These are the activations of a small neural network, seen along a few directions. Each row is one input.
In each table, some parts of the input vary, and every possible input appears once, in random order.
Descriptions start from the smaller parts, as in this example, which fits no table here: one of 6 places along a line, together with either a single point or one of 11 places around a ring or (one of 2 separate values, together with one of 8 places around a ring).
Shared parts are said once, and a part with two or three values counts as separate values.

Rows:
row 1: [ 12   3 -13  -2  -6  20   9  -1 -15   3  -7  -1 -11 -15  -5  18 -26   5
  20]
row 2: [-12  -3  -5  -5  30   9 -23 -12 -17   5  -8  -8  16  -3  -4 -13  42   8
 -12]
row 3: [  4  16  10  -8  12  14  -9  -2  10  12 -17   4  17   8   9 -29  29  20
   5]
row 4: [  8   3  14  -1   7 -14 -10  10  21  -7  -3  15  23  21   8  -9  25 -12
 -14]
row 5: [ 14 -10  -9   6 -20 -12  14   7  -4 -15   7  18  -5   2  -4  37 -29 -21
  -4]
row 6: [ 13  16  18  -9   0  -3  -6  12  34   4   6  22  18  20  10 -21  24  -3
  -1]
row 7: [ 17   8  -6  -6 -14  10  12   9   0  -1   2  12  -6 -11   8  12 -36   5
  20]
row 8: [ -3   9   4  -5  26  11 -17 -15  -6  10 -16  -3  12   3   2 -19  31  17
  -5]
row 9: [  8  20  15 -11   6   7  -5   9  24  10  -9  14  20  13  22 -34  18  17
   8]
row 10: [ 22   3  -3  -2 -26  -3  14   8  11  -4  17  23  -6  -1  -3  26 -30 -13
   9]
row 11: [  2  -5 -21   1   8  20   0 -15 -28   1  -7 -10 -18 -16 -11  27 -25   2
   9]
row 12: [-71 -46  30  41 -33 -74  26   4  13 -13  33 -70 -47  -2 -13 -30  -9 -20
 -36]
row 13: [-12 -14 -33   2  12  16  -6 -13 -42  -5   1 -17 -13 -20 -18  35 -13  -5
   2]
Q: What do these inputs look like to the network?
A: either a single point or (one of 2 separate values, together with one of 6 places along a line)
Q: Change only the choice among 2 separate values in row 8. List by row number the other rows that result.
A: row 11

Rows:
row 14: [ 11  23  11 -20  28  28 -19   5  10  12 -25  15  29   5  25 -34  28  28
  11]
row 15: [-30 -21   6  15 -35 -34  20  15  11 -10  35 -27 -31  -9  -8 -10 -26 -13
  -5]
row 16: [ 54  22 -11 -19 -10  30   3   8  21   1   5  53   7   9  -6  38 -18 -14
  25]
row 17: [-43 -10  17  15  37 -18 -23 -23  -5   3 -10 -35   4  17  -8 -38  63   6
 -36]
row 18: [ 13  14 -36 -21  34  44 -29 -29 -44  15 -10  10  11 -24 -18  25  18  22
  12]
row 19: [  3  19   1 -17  47  34 -27 -22  -9  22 -32  -1  20   1  14 -41  43  36
   4]
row 20: [-42 -25   3  17 -11 -24  12   1  -6  -3  22 -49 -32 -18 -19 -10 -11  -9
  -7]
row 21: [-19  -9  25   6  -7 -40  -7  15  35 -10   9   0  20  25  12 -34  33 -15
 -27]
row 22: [  3  -8  44  12 -25 -51  11  19  49  -6  16  17  17  27  12 -30  24 -17
 -25]
row 23: [ 30  -4  -4  11 -32 -13  27   3   2 -19   1  16 -26  -4  -2  50 -74 -21
   6]
row 24: [ -1 -19 -27  11   0   5  12  -2 -44 -11 -14 -11 -18 -21  -8  42 -37  -6
   6]
row 25: [ 36  17 -27 -20   5  38 -10   9  -2   4   8  40  18   0   0  32 -10  -7
  20]
row 26: [-53 -28   0  23   4 -11  -2 -22 -24   8  12 -70 -37 -19 -24  -9   5  -1
 -10]
row 27: [  9 -12 -20   7 -16  -5  17   4 -22 -16   1   5 -15  -8   2  46 -61 -14
  10]
row 28: [ 42  39  28 -14 -14  10   7  17  45  12 -20  42  26  27  21 -27   8  14
  20]
row 29: [ 24  33  12 -16   4  17  -4  14  29   9 -16  28  36  16  29 -29  19  24
  18]
row 30: [ 24  17 -30 -22  18  43 -16  -3 -29   3  -1  24  18 -16  -4  28   7   2
  17]
row 31: [-14 -24 -33  11   8  21   5 -26 -59  -4 -25 -29 -21 -26 -21  37 -21   8
  -2]
row 32: [-30 -10  22   6  19 -31 -14   3  14  -5  -2 -22  11  20   3 -33  50  -6
 -32]
row 33: [-19 -14  19  14 -53 -42  37  16  29  -4  45  -7 -35   0   0  -2 -38 -16
  -5]
Q: The inputs of row 26 and row 17 match in every part but one. If row 20 is changed in the same way as row 26 into row 17, which row does it become?
A: row 32
Q: What do these inputs look like to the network?
A: one of 4 places along a line, together with one of 5 places around a ring
Q: Change only the place on the line of 4 in row 23. List by row number the other rows that result.
A: row 24, row 27, row 31
Q: Change only the place on the ring of 5 in row 25. List by row number the other rows that result.
A: row 15, row 21, row 27, row 29
